A small network was shown many inputs. Here are its activations along a few directions, one row for each input.
In each table, some parts of the input vary, and every possible input appears once, in random order.
Descriptions start from the smaller parts, as in this example, which fits no table here: one of 5 places around a ring, together with either a single point or (one of 2 separate values, together with one of 4 places along a line) or one of 11 places along a line.
Shared parts are said once, and a part with two or three values counts as separate values.

Other details of the inputs shift rows strongly along two fixed directions, in all tables alike. That doesn't count.
To show where, the next rows are all for the same input, with only those details redrawn:
[7 4 -9 -15 2 7 1 3 -9 -6 -11 1 -5]
[-10 -19 -17 -21 -19 -2 12 2 -7 -9 -5 25 -25]
[29 7 -8 -43 22 26 -4 2 -9 -4 -7 14 -19]
[6 5 -9 -15 2 8 2 3 -8 -5 -11 2 -3]
[-22 6 -8 24 -21 -13 5 7 -9 -5 -17 -22 22]
[22 21 -3 -18 20 19 -6 3 -11 -2 -12 -10 7]
[-23 -18 -16 -2 -31 -14 13 4 -8 -10 -8 14 -15]
[4 -12 -15 -33 -5 10 7 3 -7 -8 -5 27 -26]

Rows:
r1: [1 -33 -15 -22 -15 -12 11 -2 8 5 12 17 -25]
r2: [22 17 8 21 24 9 -17 -5 5 9 -7 -17 17]
r3: [-30 -33 4 34 -24 -22 0 -6 5 1 0 13 -4]
r4: [-7 -31 -19 0 -21 -14 9 7 1 4 -4 14 -7]
r5: [29 18 11 0 20 14 12 13 6 -2 11 -30 21]
r6: [-14 -27 -17 10 -23 -19 9 -2 15 2 0 16 -20]
r7: [-6 -18 -6 -42 -13 -3 5 -3 -10 -13 18 31 -23]
r8: [11 10 -1 18 8 -11 -6 9 -2 10 -9 -43 44]
r9: [-5 21 21 7 19 11 -11 -4 -3 6 -4 2 2]
r10: [13 20 10 -49 28 16 -8 -4 8 1 20 19 -23]
r11: [20 20 0 -38 30 22 -4 1 8 4 -1 17 -33]
r12: [-32 19 7 39 -11 -13 -1 3 1 2 -10 -11 8]
r13: [-42 3 -4 32 -27 -31 10 2 5 -7 -2 -29 14]
r14: [27 14 7 -15 27 7 -15 -10 11 7 16 -12 14]
r15: [1 -1 14 -4 6 17 -9 -10 -12 -5 -2 10 -7]
r16: [-7 -14 -5 -37 -12 2 4 -10 -1 -12 23 27 -28]
r17: [30 21 2 -8 30 6 -9 1 13 16 -7 -6 -1]
r18: [-9 29 1 29 4 -3 -4 -3 5 -4 -13 -36 23]
r19: [23 -8 -2 -3 14 13 -10 2 -9 9 -5 8 3]
r20: [14 21 9 20 25 2 -12 0 6 17 -8 -10 12]
r21: [-11 -30 -19 7 -28 -16 11 -1 9 4 -2 14 -15]
r22: [34 8 2 2 25 21 -15 -5 -3 11 -3 -3 6]
r23: [-16 -43 1 10 -23 -13 2 -1 -9 4 -2 26 -6]
r24: [-9 35 13 16 10 -1 -12 -6 5 -5 7 -39 35]
r25: [-16 -29 -13 1 -23 -26 11 -1 16 3 8 8 -17]
r26: [21 19 24 9 38 11 -19 -6 3 17 -7 -8 16]
r27: [12 28 4 -4 16 7 -6 -1 -4 -1 -3 -35 19]
r28: [-3 -16 -7 -18 -11 13 3 -10 -8 -8 4 37 -39]
r29: [30 1 11 -31 15 22 12 3 6 -7 33 13 -6]
r30: [-13 7 17 17 5 8 -10 -8 -4 -6 -4 -3 4]
r31: [4 -12 -15 -32 -4 9 7 3 -8 -8 -4 26 -28]
r32: [-19 -17 -9 4 -24 -4 6 1 -15 -10 -6 23 -15]
r33: [5 -11 5 18 -10 10 16 10 0 -7 11 13 -8]
r34: [4 13 18 10 12 14 -13 -3 -20 -3 -14 -11 25]
r35: [-34 -30 4 46 -30 -20 2 -3 -1 7 -4 -3 17]
r36: [14 -9 22 6 8 20 6 5 -4 -6 12 12 -1]
r37: [-35 9 2 49 -22 -13 -2 -2 0 -8 -9 -17 14]
r38: [-3 17 4 -20 12 -3 2 2 9 2 3 -1 -15]
r39: [19 8 3 -4 14 0 -11 1 -2 8 8 -18 37]
r40: [-22 1 -10 20 -23 -11 8 -1 -2 -6 -9 -13 4]
r41: [-22 5 7 25 -11 -30 -2 1 16 13 11 -18 23]
r42: [-21 -6 -3 49 -32 -19 28 16 8 -7 2 -21 22]
r43: [10 -7 -2 -25 10 -12 1 4 16 12 9 13 -25]
r44: [8 -11 -2 -12 -2 -5 -3 -8 7 5 18 3 4]
r45: [14 25 2 -9 16 5 -7 5 -11 -3 -9 -32 26]
Question: What do these inputs look like to the network?
Answer: one of 5 places along a line, together with either a single point or (one of 2 separate values, together with one of 4 places along a line)
Question: Changing only the place on the line of 5 turns r26 into r17. The same change can be made to r9. Which row results?
Answer: r11
Question: Changing only the place on the line of 5 turns r44 into r1. The same change can be made to r16. Which row results?
Answer: r27
Question: Change only the choice among 2 separate values in r25. List by row number the other rows that result.
Answer: r13
